Questions about the grid below. Counting starts at 0.
1) Which number is the entry in row 2 and column 2?
2) Which number is the entry directly above the largest entry?
3) Which number is the entry at row 0, column 0?
4) Which number is the entry in row 2 and column 0?
5) Which number is the entry just left of -6?
6) Which number is the bottom-left entry?
7) Which number is the entry in row 0 and column 2?
8) Which number is the minimum?
[[ -7   1  -3  13 -17 -18   7  -5 -16   1 -21   7]
 [ -9  -2  -4  -3 -30 -16  -4  -4 -14  -7 -22  16]
 [  6  10   6  24 -22  -9   7   1  -9  -3  -9  13]
 [  7  10   6  22 -22 -10   6   2  -8  -5  -9  13]
 [  6  12   6  25 -22  -8   8   1  -8  -5 -10  13]
 [ -1   5  -2  13 -33 -13   7  -2 -10  -3 -17  12]
 [ 32  16  -4  21 -30 -15  11  31   1 -16 -22   7]
 [  6   6   5  26 -18  -9   4   3 -10  -8 -11  15]
 [  5   7   6  22 -21 -12   5   3  -8  -5  -9  14]
 [  7  16   7  24 -25  -6  13  -1  -7  -3  -8  10]
 [  3   4   5  19 -21 -15   0   4  -7  -5  -9  15]
 [  5   7   6  22 -21 -12   4   3  -8  -5 -10  14]
 [  6  10   6  20 -23 -13   4   3  -7  -3  -9  13]
 [  6   9   5  23 -21 -11   6   2  -8  -5  -9  14]]
1) 6
2) -1
3) -7
4) 6
5) -25
6) 6
7) -3
8) -33

-17, 9, -25, -9, 14, 16
-14, 7, -15, -7, 13, 29
-3, 4, 37, 11, -9, -13
-8, 7, 31, 13, -10, -36
-24, 16, -26, -1, -1, -77
-24, 14, -27, -3, 6, -44
6, -2, 15, -8, 6, 72
8, -2, 20, -6, 1, 55
-15, 14, -15, -1, -6, -74
-8, 10, -2, 0, -9, -59
-15, 8, 3, 3, 5, -4
-22, 12, -26, -5, 10, -17
-11, 8, 23, 11, -5, -28
Rows and columns are numbered from 0.
Which number is the entry at row 2, column 0?
A: -3
Which number is the entry in row 0 and column 2?
A: -25
The entry in row 2 and column 1 -> 4
The entry just left of 29 is 13
The top-right entry: 16
The entry in the bottom-right corner: -28
Which number is the entry in row 0 and column 0?
A: -17
Which number is the entry directly below the smallest entry?
A: -44
Which number is the entry in row 1 and column 0?
A: -14
Which number is the entry just left of 23?
A: 8
The entry in the bottom-left corner: -11
Which number is the entry directly below the largest entry?
A: 55
The entry directly above -59 is -74
Which number is the entry in row 0 and column 1?
A: 9
Which number is the entry at row 2, column 2?
A: 37
Which number is the entry just left of 1?
A: -6
Which number is the entry just left of the largest entry?
A: 6
Which number is the entry at row 1, column 1?
A: 7
Which number is the entry in row 1 and column 2?
A: -15
Which number is the entry directly above 0?
A: -1

X =
[[ 33 -10 -69 -12 -18]
 [-20  -8 -60  -7   0]
 [ -8  -6 -48  -7  -2]
 [ 24 -15  92 -23 -18]
 [ -4  -5 -68  -6  -3]
 [ 41  -9  -8 -15 -19]
 [ 32  -6 -75  -9 -14]
 [-37 -13 -38  -9   1]
 [ 29 -14  75 -22 -20]
 [  8 -19  12 -20 -17]
 [-22 -21 -78 -14 -10]]
Counting starts at 0.
The entry just right of the smallest entry -> -14
The entry in row 2 and column 0: -8
The entry just left of -75? -6
The entry directly above -21 -> -19
The entry in row 0 and column 1 is -10
The entry in the bottom-left corner? -22
The entry at row 1, column 0 is -20
The bottom-right entry is -10
The entry at row 0, column 2 -> -69
The entry directly above the centre entry? -68
The entry directly above the smallest entry: 12
The smallest entry? -78
The entry just left of the smallest entry? -21
The entry in row 1 and column 2: -60
The entry in the top-right corner? -18
The entry in the top-left corner? 33
The entry at row 1, column 1: -8
The entry just left of the centre entry? -9
The maximum is 92
The entry directly below -3 -> -19
The entry just left of -3? -6
The entry at row 2, column 1? -6
The entry in row 2 and column 2 -> -48
